Each row below holds a small network's activations on one input, seen along a few directions.
In each table, some parts of the input vary, and every possible input appears once, in random order.
A made-up example of a description, with smaller parts first: one of 4 places along a line, together with either a single point or one of 9 places around a ring or (one of 3 separate values, together with one of 8 places around a ring).
Shared parts are said once, and a part with two or three values counts as separate values.
(in the rows, 128 means zero)

Other details of the inputs shift rows strongly along two fixed directions, in all tables alike. That doesn't count.

A family of inputs:
x1: [131 107  95 145  82 116 139  95 130  92 142 108]
x2: [ 67  93 150 149 139  73  93 145  96 160 115 144]
x3: [192 157 125 102 132 176 165 129 160 131 158 116]
x4: [112  83 100 131  83 124 147 131 128  93 139 114]
x5: [120 129  62 121  96 144 113  68 139  28 142 133]
x6: [182 152 121  92 134 183 184 139 144 125 122 115]
x7: [ 73  97 158 163 131  76  76 151 111 160 118 139]
x8: [ 74  94 155 155 136  70  82 145 100 159 114 138]
x9: [117 105  91 138  81 129 157 108 118  85 110 110]
x10: [ 49 146 133 152 160  81  47 103 106 105 122 178]
x11: [ 89 146 165 159 163 112 100 155 113 180 102 149]
x12: [117  86 103 139  77 127 136 135 137  92 141 111]
x13: [162 183 179  99 211 146 135 155 133 212 141 152]
x14: [192 152 122  88 140 165 173 119 143 133 148 116]
x15: [173 186 193 104 204 157 123 167 134 207 103 140]
x16: [201 156 130 100 131 171 158 123 160 131 152 110]
x17: [127 105  94 142  75 127 147 107 124  83 108 103]
Each input here is: either one of 2 separate values or (one of 3 separate values, together with one of 5 places around a ring).
Q: Change only the choice among 3 separate values in x7. List by row number the other rows that result.
A: x15, x16

A family of inputs:
x18: [111 147 181 111 191 119  60 164 127 164 120 165]
x19: [115 171 173 145 190 109  84 135 129 197 142 158]
x20: [ 36  94  84 191  79  70 119  86  85  90  91 131]
x21: [173 132 117  75 133 168 133 132 152  84 144 126]
x22: [207  93 125  89  85 193 241 188 157 150 147  76]
x23: [174 128 113  66 136 164 141 125 145  87 148 127]
x24: [113 170 169 138 195 102  92 129 121 197 146 161]
x25: [ 41  80  63 209  34  88 119  83 101  44  92 112]
x26: [173 125 109  60 139 157 148 119 138  89 151 129]
x27: [184 142  89  98 106 160 176  88 151  90 174 111]
x28: [175 148  97 122  92 189 173 116 152  79 102 101]
x29: [105 170 166 138 188 116 113 140  99 189  85 154]
x30: [ 70  17 130 198  37  43 113 145  99 140 114  83]
x31: [115 175 176 152 186 114  78 142 136 192 138 157]
Q: What do these inputs look like to the network?
A: either one of 2 separate values or (one of 3 separate values, together with one of 4 places along a line)
Q: Change only the choice among 3 separate values in x20. List by row number the other rows that result.
A: x26, x27
Q: A walk changes only the place on the line of 4. It starts at x31 and steps to x19. List the rest of the walk in order.
A: x24, x27
